Each row below holds a small network's activations on one input, seen along a few directions.
In each table, some parts of the input vary, and every possible input appears once, in random order.
Descriptions start from the smaller parts, as in this example, which fits no table here: line(6) and (point or ring(9) or (values(3) and ring(5))).
Shared parts are said once, and a part with two or three values counts as separate values.
In the rows, 128 means zero.

Other details of the inputs vary at random and push rows far along two fixed directions, the same in every table; ignore that.
These rows show it; all are for the same input, with only those details redrawn:
[121 123  89 124 114  67 114 162 155 123 140  80 169]
[122 123  87 122 115  67 112 161 155 122 143  80 168]
[116 110 149 126 116 126 136 130 115 108 122 120 174]
[ 84 103 195 134 132 175 130 142  92  82 115 125 219]
[142 119 102 118 107  76 135 133 138 130 133 105 140]
[181 116 107 111  92  77 166  85 122 147 125 146  77]
[181 117 107 109  91  77 165  84 123 146 123 146  79]
[122 123  87 125 115  67 113 162 157 122 143  81 167]

A family of inputs:
x1: [167 133 158 155 115 151 187 109 133 146 101 185  87]
x2: [ 58 147 194 135 131 201 125 190  76  79 114 125 164]
x3: [138 123 204 157 161 195 150  94 111 124  83 188 148]
x4: [108 111 137 113 116 177 170 103 113 143 146 176  49]
x5: [113 133  90 140 111  79 141 193 179 119 140  86 142]
x6: [136 122 134 132 168 184 127  77 134 165 127 193  69]
x7: [ 97 125  63 119 170 108  62 136 165 145 169  98 144]
x8: [127 178  80 145 164  94  67 176 161 146 124 100 128]
x9: [ 85 113  64 110 133 102  86 154 155 142 177  89 137]
x10: [ 91 120 184 146 147 237 150 113 112 136 126 197 108]
x11: [249 136 124 122 114 124 155  37 176 153 137  76  18]
x12: [ 99 158 125 126 162 132  57 151 104 107 125  99 175]
x13: [ 70 134 188 120 134 186  95 157  55  81 119 122 190]
x14: [182 118 106 108  91  76 166  84 121 147 124 145  79]
x15: [110 170 146 152 135 163 117 175 118 128 113 140 122]
x16: [172 119 151 123 137 131 144  63 103 131 106 169 119]
What do these inputs look like to the network?
> point or (values(3) and ring(5))

A family of inputs:
x17: [166 111 142 127 117 130 170  83 131 149 115 154  93]
x18: [121 126 187 139 126 176 146 137  99 122 101 147 138]
x19: [174 124 147 119 103 113 168  88 113 128 102 148  92]
x20: [121 130 179 141 119 183 154 128 103 104 119 145 138]
x21: [124 137 121 135 130 108 131 153 153 121 119  99 141]
x22: [173 145  76 122  93  51 139 128 155 142 136 106  90]
x23: [136 119 116 130 122  95 132 142 156 118 132  96 151]
x24: [130 126 111 130 149 113 103 130 155 121 137 101 151]
x25: [129 136 150 138 151 173 123 117 125 130 122 152 102]
x26: [123  94 150 103 121 160 131  87 106 131 140 120 124]
x27: [ 77 121 118 132 134 120 104 173 132 100 149 105 197]
x28: [ 68 119 117 138 145 142  98 179 148 129 141 117 180]
x29: [164 141  65 125 140  76 124 113 178 160 143 114  72]
x30: [132 133 110 133 150 112 101 132 149 115 133 101 149]
x31: [ 75 132 122 131 130 116  97 178 123  96 138 103 196]
x32: [ 74 135 163 150 140 164 108 195 140  98 118  97 194]
x33: [177 128 149 123  96 112 161  94  97 134 109 150 102]
x34: [ 89 128 165 146 149 148 111 180 129 100 110  89 212]
x35: [137 137 128 114 105 132 153 107  95 139 124 173  73]
x36: [137 119 108 134 110  96 125 138 155 129 142  98 160]
x37: [111  96 168 122 129 163 142 100  94 118 116 163 161]
x38: [109 130 102 128 124 101 116 152 130 111 144 117 152]
x39: [113 129 147 124 127 148 134 135  95 138 112 164 113]
x40: [106 114 174 119 128 155 140 116  84 103 106 159 151]
x41: [157 138 131 126 127 152 144  88 121 146 133 162  71]
x42: [120 152 101 141 143 132  99 151 150 125 147 106 130]
x43: [ 96 123 136 144 146 131 120 172 161 105 131  85 186]
x44: [168 138 138 124 139 132 140  84 111 153 107 157  80]
x45: [130 140 107 137 141 114  99 136 145 114 144 103 148]
x46: [108 133 108 124 138 101 115 156 127 133 125 119 143]
x47: [129 125  75 106 122  84 107 137 151 128 159  71 106]
x48: [100 124 121 142 150 136  78 150 151 116 148  91 207]
x49: [ 53 121 146 142 153 167 103 189 132 105 136 121 188]
x50: [118 122 110 102 122 107 101 139 119 129 140  78 133]
x51: [118 143 171 134 138 190 124 113  96 116 117 153 127]
x52: [ 90 116 164 146 143 146 112 173 136  78 119  85 222]
x53: [126 146 109 133 135 110  96 139 139 119 136 104 149]
x54: [167 147  65 128 141  76 122 115 173 154 140 114  71]
x55: [136 146 149 131 134 163 118 115  98 137 118 147 117]
x56: [119 134  76 127 137  82 121 152 158 133 141 113 116]
x57: [149 110 132 109 115 116 162  86 106 133 121 169  91]
x58: [143 118 161 131 109 140 158 110 115 111 124 138 138]
x59: [120 123 180 137 117 185 158 123 106 110 123 146 138]
x60: [107 134 130 134 157 121  75 160 134 111 122  85 200]
x61: [176 127 143 126 100 119 169  88 110 123 119 152  91]
x62: [172 131 137 117 127 125 141  75 112 136 109 156  83]
x63: [103 103 166 127 140 173 145 106 101 125 118 166 147]
x64: [116 131  65 124 114  89 114 153 156 154 157 115 123]
x65: [128 121 146 138 148 176 121 106 132 149 126 155 115]
x66: [119 139 104 138 150 130 104 150 165 139 142 112 120]
x67: [110 136 176 138 150 193 120 121 109 121 109 156 123]
x68: [146 147  54 118 106  69 131 140 150 152 153 127  68]
x69: [159 140 143 126  98 135 164 106 111 135 116 153  77]
x70: [111 116 144 124 138 147 151 115 113 124 123 159 120]
x71: [148 105 137  96 112 139 152  74 104 135 143 131  71]
x72: [129 128  77 119 125  69 118 146 150 126 140 108 128]
x73: [135  96 185 131 122 165 153  99 110 113 108 142 168]
x74: [118 130 114 141 128 118 129 164 166 132 137 106 130]
x75: [ 79 113 118 132 131 121  97 164 133 111 148 106 208]
x76: [148 149  58 113 101  61 122 146 137 162 144 124  78]
x77: [106 110 180 107 126 180 130 103  79 105 124 125 129]
x78: [122 116 177 138 114 186 153 114 108 123 122 148 149]
x79: [143 141  54 114 104  68 134 139 154 158 157 128  69]
x80: [113 112 176 119 127 151 137 117  74 112 103 157 159]
x81: [135 131 177 132 136 170 121 102  83 115 111 149 153]
x82: [138 131  78 133 151  96 102 127 180 154 143 101 124]
x83: [145 140  75 129 131  82 102 133 167 138 154  98 124]
x84: [163 129  73 129 108  77 137 133 182 171 142 113  81]
x85: [169 139 142 125  96 129 163 106 100 147 111 154  81]
x86: [113 139  76 130 130  91 116 167 159 140 145 118 105]
x87: [161 142 137 128 134 144 132  99 112 160 110 165  68]
x88: [162 150  71 123 137  74 117 118 166 155 134 113  74]
x89: [126 133 118 141 136 111 134 151 158 116 127  98 142]
x90: [173 111 136 119 130 131 140  62 123 148 119 157  99]
x91: [112 126 148 121 133 142 144 119 104 122 112 157 118]
x92: [133 133 131 117 115 133 152 112 106 146 116 177  66]
x93: [159 129 129 127 123 154 137  79 123 159 133 164  82]
x94: [152 118 166 125 115 127 149 113 101 120  99 133 144]
x95: [116 124 183 144 131 184 151 133 113 110 111 149 132]
x96: [ 84 130 123 129 129 111  91 180 114 106 134 102 202]
What do these inputs look like to the network?
> line(5) and (point or (values(3) and ring(5)))
Changing only the line(5) part turns x82 into x54. The same change can be made to x90. Which row results?
> x30
Changing only the line(5) part turns x81 into x45. The same change can be made to x50. Which row results?
> x47
Changing only the line(5) part turns x94 into x52. The same change can be made to x46. Which row results?
> x56
Which other rows does x70 become when the ring(5) part takes its other values? List them by row number.
> x27, x49, x57, x79
Which other rows does x37 become when the values(3) part takes its other values? List them by row number.
> x73, x90
Which other rows does x96 become when the line(5) part takes its other values? List them by row number.
> x27, x31, x38, x75
Which other rows does x82 become when the values(3) part takes its other values? List them by row number.
> x17, x63
Start at x93 and move only the line(5) part, one step at a time. The first step leads to x41. Which rows follow, in order?
> x42, x51, x55

A family of inputs:
x97: [ 91 125 159 132 174 197  80 129 111 116 130 143 155]
x98: [161 122 167 110 103 150 162  89  89 128 113 142  98]
x99: [127 142 127 140 135 103 104 171 134 114 114  93 166]
x100: [ 71 135 158 143 155 203 103 155 124 114 141 106 155]
x101: [107 115 100 118 114 100 128 162 153 124 140 107 120]
x102: [144 111 162 125 143 154 138  74 112 116 116 143 138]
x103: [127 103 151 108 128 145 154  86  90 131 114 182 100]
x104: [105 119 183 121 141 167 108 116  85 101 110 124 192]
x105: [170 171  88 135 133 104 132 108 154 177 130 155  34]
x106: [132 135  91 127 124  84 145 150 145 141 122 136  98]
x107: [152 142 157 126 108 140 163 101  85 127 108 182  96]
x108: [120 124 150 120 105 152 148 124  86 109 125 140 124]
x109: [ 77 111 113 142 145 130  93 167 153 121 147  98 215]
x110: [168 140  87 137 130  71 121 141 187 135 128  96 119]
x111: [107 122  94 134 115 102 111 172 176 132 158  82 162]
x112: [170 121 123 120 115 119 160  91 143 131 129 121  88]
x113: [139 130 123 147 121 119 148 133 146 147 131 145 128]
x114: [133 136  71 118 114  64 106 133 133 140 147 111 116]
Changing only one part turns x108 into x114. The same change can be made to x101. Which row results?
> x103
What do these inputs look like to the network?
> values(3) and (point or ring(5))
Which other rows does x97 become when the values(3) part takes its other values? List them by row number.
> x100, x105
List by row number the other rows that have the values(3) part in common with x110.
> x99, x105, x106, x107, x113
